A small network was shown many inputs. Here are its activations along a few directions, one row for each input.
Each table varies a few parts of the input and shows all the possible inputs, shuffled.
A made-up example of a description, with smaller parts first: one of 6 places along a line, together with either a single point or one of 9 places along a line or (one of 3 separate values, together with one of 5 places around a ring).
Shared parts are said once, and a part with two or three values counts as separate values.

Other details of the inputs vary at random and push rows far along three fixed directions, the same in every table; ignore that.

Table:
row 1: [  1 -65  18 -22 -24 -18   6  36  -9  17 -34 -13  -2]
row 2: [  1  -6  16  19  -2 -14  28  -3 -14  18 -20 -10  -3]
row 3: [ -6  59  -2  25  11  18  14 -26 -18  -8  14  10 -18]
row 4: [ -8   2  13   8  -7 -23  18 -15 -22   1 -15  -3  18]
row 5: [-13 -34   0  -4 -13 -25 -12  17 -20   0 -21 -30  14]
row 6: [ -6 -53 -19 -27 -16   4 -25  41  13   2  18 -25   3]
row 7: [ 11  11  -5  16  -1  -3  17 -20 -16   2 -28  -1  -3]
row 8: [  2 -50 -14  -6  -2 -10 -28  42   2   3  -7 -26   8]
row 9: [  8 -34 -33 -22  23  10 -61  23  38 -12  49  -3  14]
row 10: [ -4 -11  -4   8  -8   7 -13   2  -7  -7 -18   2  -6]
row 11: [-12  25   4  14  -6  13   5  -1 -25  -1  -4  -5 -23]
row 12: [  1   2   4  21 -14  -5  16 -13 -26  -4 -28   4 -11]
row 13: [ -8   0  10  20 -15  -5  34   6 -17  17 -14 -11  -3]
row 14: [-11  -3  13   8 -14   2  36   5 -14  22 -11  10  -6]
row 15: [ 81  20  22 -67  34   4  58 -28  53 -39   7  21  74]
row 16: [ 15 -50 -24 -38  -2  -4 -39  34  21 -23  -4 -35   3]
row 17: [-11  18   6  28   4   2   5 -19 -11  14  16  13 -16]
row 18: [-17  60 -10  39  13  10  16 -23  -6   7  31  13 -12]
row 19: [ -9 -23 -16 -22  -8  10 -38  38  12  -2  -9 -30 -10]
row 20: [-15   2  -4   9  -2   3  -5   5   4  15  16   6 -15]
row 21: [ -9   3  12   2  -7  12  10   6 -22   1 -18  -6 -12]
row 22: [ 57  12  23 -38  21  -7  50 -26  51 -17  26  26  63]
row 23: [-16  27  -3  33 -10  -3   6  -5 -12   8  14  -1 -16]
row 24: [ 57  16  26 -50  29 -15  48 -23  64 -18  16  42  60]
row 25: [ -2  16  14  19 -10  -7  29  -6  -6  10  -2   0   3]
row 26: [ -1  50   2  20   4   6  13 -29  -8 -10   8  12 -18]
row 27: [-11 -67  15 -28 -23 -26  -6  30 -22   8 -34 -22  16]
row 28: [ 72  17  33 -65  23  -1  44 -31  62 -26  -8  25  67]
row 29: [  9 -39  13 -20 -30 -13   7  35 -19   1 -48 -36  -6]
row 30: [  5 -22 -37 -17  21   8 -55  22  42 -16  48 -19   9]
row 31: [ 21  20  -2   8   7   1  20 -30  -3 -11 -13  14   9]
row 32: [-23  49 -44   2  34  34 -58  -5  32 -15  55   2 -16]
row 33: [  2   7   0   0  -7   6  13   8 -22   1 -19 -19 -12]
row 34: [  9   8  16   3 -20  -4  25  -1 -25   1 -30  -9 -12]
row 35: [  1 -48 -14 -41 -12   9 -45  42  24 -20  -2 -30   0]
row 36: [-19  16   6  23  -5  10   1 -18 -16   1 -12   3 -30]
row 37: [-23  38   7  33  -2   2  14 -13 -10  22  12  23 -24]
row 38: [ 20 -67 -30 -44  -1   4 -50  38  29 -31   2 -22  20]
row 39: [ -1 -18   5   6 -12   2   5   0 -18  -5 -29   2  -6]
row 40: [ 67  19  27 -58  34  10  44 -36  54 -41  13  31  59]
row 41: [ -4 -47   8 -22 -29 -17  12  43  -4  19 -29 -14   4]
row 42: [ 10 -15  23  18 -10  -7  21   0 -23  15 -17   9   6]
row 43: [-33  73 -72  35  64  30 -88 -22  46  -5  99  36 -23]
row 44: [-11 -14   0 -17   4 -11 -14 -10  -6   0   8   0  20]
row 45: [-20  25 -45  31  35  16 -55  -2  18  -6  60   6 -10]
row 46: [-18  13  13  15  -7 -18  12 -22 -31   6  -5  -2   8]
row 47: [-21   1 -21  -1   7   7 -13  16  12  10  23   3  -9]
row 48: [  4  -1  16   6 -12  -7  23 -13 -22  -6 -31  -3 -15]
row 49: [-14  28 -16  27  -4  10 -13 -24   1   8 -13  14 -13]
row 50: [-13   0  21   2  -8 -28  14  -6 -23  14 -31   7   4]
row 51: [ -4  -2  17  27  -7  -7  18   1 -30  27 -24  17 -10]
row 52: [ -2 -53 -20 -29 -18  -1 -30  50  20  -3  17 -32   7]
row 53: [ 71  11  22 -59  37   1  45 -43  56 -41  10  32  62]
row 54: [  2  14  22  11 -19   2  25  -6 -28  -4 -22   1 -19]
row 55: [-19  24 -12  16   5  14 -20 -13   3  -2   4   2 -24]
row 56: [ -1  -1  10  14 -17  -1  16 -10 -15   4 -42   9   0]
row 57: [ -3  -7  15  20  -9 -11  13   0 -15  14  -3  -5 -10]
row 58: [ -6 -50  -5 -17 -19  -4 -18  40   6   6   4 -21  -2]
row 59: [  3 -72 -16 -24  -6  -2 -43  50  10   2   2 -16  11]
row 60: [-20  16  12  13   1 -14  10 -15 -27  12 -10  18   3]
row 61: [-15  47   5  21   7  20  13 -25 -19  -3   7  12 -22]
row 62: [-12  36 -63   3  41  22 -72  -9  38 -21  57 -10 -22]
row 63: [ -6  25  -5  36  12   2  -9 -14 -13   9  22  11  -8]
row 64: [-20  36  11  23  -5  12   6 -12 -18   6 -17   8 -29]
row 65: [-20  32   8  39 -11   3  13 -14 -19  16  16  14 -24]
row 66: [ -8 -25   6  -5 -15   0  -9  10 -11  -1 -28 -17 -16]
row 67: [ -7   6  17  13   2 -11  17   1 -12  20 -13  14 -12]
row 68: [ -1  14  13  -2   5 -10  15 -31 -10   2   8  13  23]
row 69: [-14  -1 -28  -1  26  13 -49   7  28   2  51   5 -10]
row 70: [  0  -2  18  13   0  -5  21 -11 -13  21  -3   9  -9]
row 71: [-12 -24 -21  -2 -14   8 -22  29   6   3  25 -16  -4]
row 72: [ -1   2  22   4 -16  -7  16  -5 -14   9 -47  -6 -14]
Each input here is: one of 8 places along a line, together with either a single point or (one of 2 separate values, together with one of 4 places along a line).
The inputs of row 20 and row 25 match in every part but the place on the line of 8. If row 10 is changed in the same way as row 20 into row 25, which row does it become?
> row 7
Change only the place on the line of 4 in row 62. List by row number the other rows that result.
> row 7, row 29, row 33
Change only the choice among 2 separate values in row 39. List by row number the other rows that result.
> row 9
Which other rows agree with row 52 in the place on the line of 8? List them by row number.
> row 3, row 12, row 22, row 26, row 46, row 48, row 57, row 63
Which other rows agree with row 32 in the place on the line of 8? List them by row number.
> row 1, row 37, row 47, row 51, row 55, row 56, row 60, row 64
Change only the place on the line of 4 in row 2. List by row number the other rows that result.
> row 8, row 13, row 25
